A small network was trained on made-up records. Each row is its average activation on records with the value named, seen along a few directions.
Values that are neighbours, or in one group, have similar rows; names and order tell nothing.
(in the rows, 500 means zero)
Random noise pushes rows far along 6 fixed directions. That doesn't count. These rows show it; they differ only by the noise:
[362 634 292 554 477 395 410 509 545 573 549 594 555 549 490 514 679 484
 644]
[420 552 472 461 496 424 213 587 574 531 408 475 464 445 414 464 500 301
 439]
[458 513 442 551 407 588 418 628 432 584 466 439 538 488 477 485 504 542
 290]
[485 594 484 647 628 505 466 601 502 475 623 459 459 550 558 548 626 633
 447]
[568 488 529 518 622 428 535 306 663 650 328 520 402 517 522 500 357 298
 554]
[564 521 670 642 723 352 506 455 697 628 411 524 390 609 750 515 391 396
 503]
[526 646 432 557 696 397 550 498 588 513 633 592 420 595 551 609 613 499
 746]
[425 558 343 616 433 514 555 494 479 638 508 538 578 564 553 506 590 596
 477]


C, 25 values:
c6: [437 507 461 410 566 392 389 365 643 315 612 551 552 424 418 514 616 430
 698]
c4: [553 487 421 609 434 456 600 377 440 472 530 534 527 525 553 423 605 671
 535]
c22: [506 442 457 701 533 621 766 288 420 633 413 547 525 562 630 452 529 705
 433]
c20: [552 382 649 287 450 600 459 679 384 598 426 530 430 537 573 524 341 340
 470]
c11: [418 418 475 465 349 579 364 377 453 334 478 291 554 346 301 442 528 561
 359]
c14: [556 418 623 529 492 382 422 380 712 497 227 458 478 449 515 394 286 290
 301]
c8: [181 406 425 626 355 476 360 260 602 540 339 430 701 481 559 284 584 479
 240]
c10: [398 496 599 638 530 212 394 383 731 459 426 416 523 530 648 462 534 502
 482]
c24: [827 455 615 393 461 603 681 609 414 493 439 448 443 471 413 591 212 485
 460]
c25: [588 402 443 433 350 693 495 446 296 516 378 369 450 354 314 430 448 585
 314]
c13: [479 505 296 590 502 648 625 428 354 529 534 459 543 419 344 524 542 645
 466]
c2: [653 381 671 445 526 556 656 314 549 623 305 319 408 436 421 505 170 377
 428]
c16: [328 633 494 601 469 333 300 835 506 458 638 659 592 613 666 484 591 504
 422]
c7: [557 430 432 471 283 593 528 574 400 531 426 634 617 487 522 462 435 577
 405]
c15: [362 486 349 544 390 491 594 399 543 730 470 535 637 575 517 475 531 492
 560]
c23: [446 493 410 475 474 596 664 375 405 457 581 566 580 538 505 444 698 620
 514]
c19: [420 440 503 470 303 557 427 561 461 463 415 383 661 357 362 394 469 517
 153]
c12: [651 387 685 497 879 858 641 375 409 234 691 181 261 338 218 553 472 673
 436]
c9: [425 501 511 468 353 446  93 659 454 468 345 366 495 362 305 388 422 298
 354]
c21: [362 453 536 394 411 440 296 452 474 476 378 451 443 414 435 390 586 408
 526]
c17: [496 412 486 462 431 527 493 367 566 586 273 607 507 505 528 374 368 302
 431]
c3: [466 410 640 515 534 421 273 387 590 290 447 397 390 397 482 414 523 467
 459]
c1: [618 529 623 299 542 517 633 521 453 520 591 517 417 520 467 626 413 445
 759]
c5: [589 539 410 586 749 655 705 293 435  59 860 431 393 441 317 605 890 850
 662]
c18: [353 683 280 444 629 408 478 491 554 342 760 623 564 496 370 618 727 505
 809]
The values of C form a network in which each value has 4 neighbours.
Which values are neighbours of c13? Give them in the order they are listed.
Answer: c22, c16, c15, c9
Which values are neighbours of c8? Give them in the order they are listed.
Answer: c6, c23, c12, c18
Which values are neighbours of c3? Give them in the order they are listed.
Answer: c4, c11, c21, c5
A value of C combines one of 5 hidden first parts with one of 5 second parts; all combinations occur once.
Changing only the second part turns c24 into c3. c14 has the same second part as c24; what does that change turn c14 into?
Answer: c5
Changing only the second part turns c4 into c11. c17 has the same second part as c4; what does that change turn c17 into?
Answer: c8
Changing only the second part turns c15 into c20. c18 has the same second part as c15; what does that change turn c18 into?
Answer: c23
Changing only the second part turns c25 into c1. c7 has the same second part as c25; what does that change turn c7 into?
Answer: c6

W, 25 values:
w1: [647 615 416 417 673 418 780 266 467 665 546 517 371 501 360 627 307 285
 860]
w25: [512 499 680 525 440 391 547 432 574 575 439 431 542 561 718 531 339 503
 586]
w2: [622 629 389 648 922 599 838 440 594 413 766 409 452 585 350 675 722 741
 753]
w22: [453 395 414 677 564 418 578  54 696 430 399 564 411 544 645 346 624 576
 590]
w10: [595 610 325 479 584 637 481 663 482 266 702 607 387 379 248 660 582 499
 539]
w24: [347 502 512 449 229 500 327 720 343 468 619 462 570 561 543 440 713 694
 476]
w3: [386 611 429 456 439 463 103 680 455 362 390 531 425 387 373 339 562 353
 294]
w12: [270 506 447 791 397 577 352 575 358 616 475 423 514 479 658 416 625 680
 177]
w7: [680 585 318 378 295 505 547 585 358 677 457 684 508 567 431 529 472 395
 727]
w8: [515 524 493 674 400 422 531 683 403 486 564 570 536 600 828 549 682 779
 571]
w13: [554 415 374 241 116 768 411 840 196 296 549 484 669 320 163 457 475 575
 153]
w11: [494 564 467 521 621 249 233 458 760 397 443 434 419 441 281 457 543 265
 446]
w16: [305 562 348 362 377 515 425 619 447 262 710 586 691 465 384 523 713 550
 584]
w19: [281 308 463 356 222 407 192 577 461 450 316 512 560 437 584 364 524 331
 320]
w5: [337 421 672 513 691 468 321 362 698 420 446 496 474 499 487 475 436 239
 413]
w20: [766 456 630 363 768 771 684 635 407 500 448 502 205 575 454 616 284 420
 527]
w14: [689 496 454 301 361 567 565 322 448 406 367 385 403 314  62 509 330 470
 572]
w15: [442 425 974 615 918 360 113 678 755 471 468 429 283 576 980 467 506 403
 314]
w17: [478 530 690 554 627 418 691 626 584 659 565 630 666 640 815 651 358 518
 607]
w23: [489 450 280 695 471 537 720  98 612 381 509 328 603 270 268 406 691 683
 394]
w4: [389 611 606 436 838 258 138 538 735 405 393 601 427 494 526 481 460  67
 634]
w21: [499 483 351 381 377 598 706 537 306 734 638 504 623 543 415 594 510 650
 735]
w9: [220 709 348 518 293 401 363 812 390 271 955 580 819 629 505 549 889 817
 615]
w18: [403 404 647 692 593 562 543 175 515 680 409 313 440 508 648 344 586 669
 351]
w6: [593 699 359 540 467 341 529 571 449 554 635 569 550 566 486 544 577 569
 712]
The values of W form a network in which each value has 4 neighbours.
Fewest steps between w24 and w5?
Answer: 3
A value of W combines one of 5 hidden first parts with one of 5 second parts; all combinations occur once.
Changing only the second part turns w10 into w4. w6 has the same second part as w10; what does that change turn w6 into?
Answer: w1
Changing only the second part turns w23 into w9. w8 has the same second part as w23; what does that change turn w8 into?
Answer: w24
Changing only the second part turns w21 into w25. w5 has the same second part as w21; what does that change turn w5 into?
Answer: w16
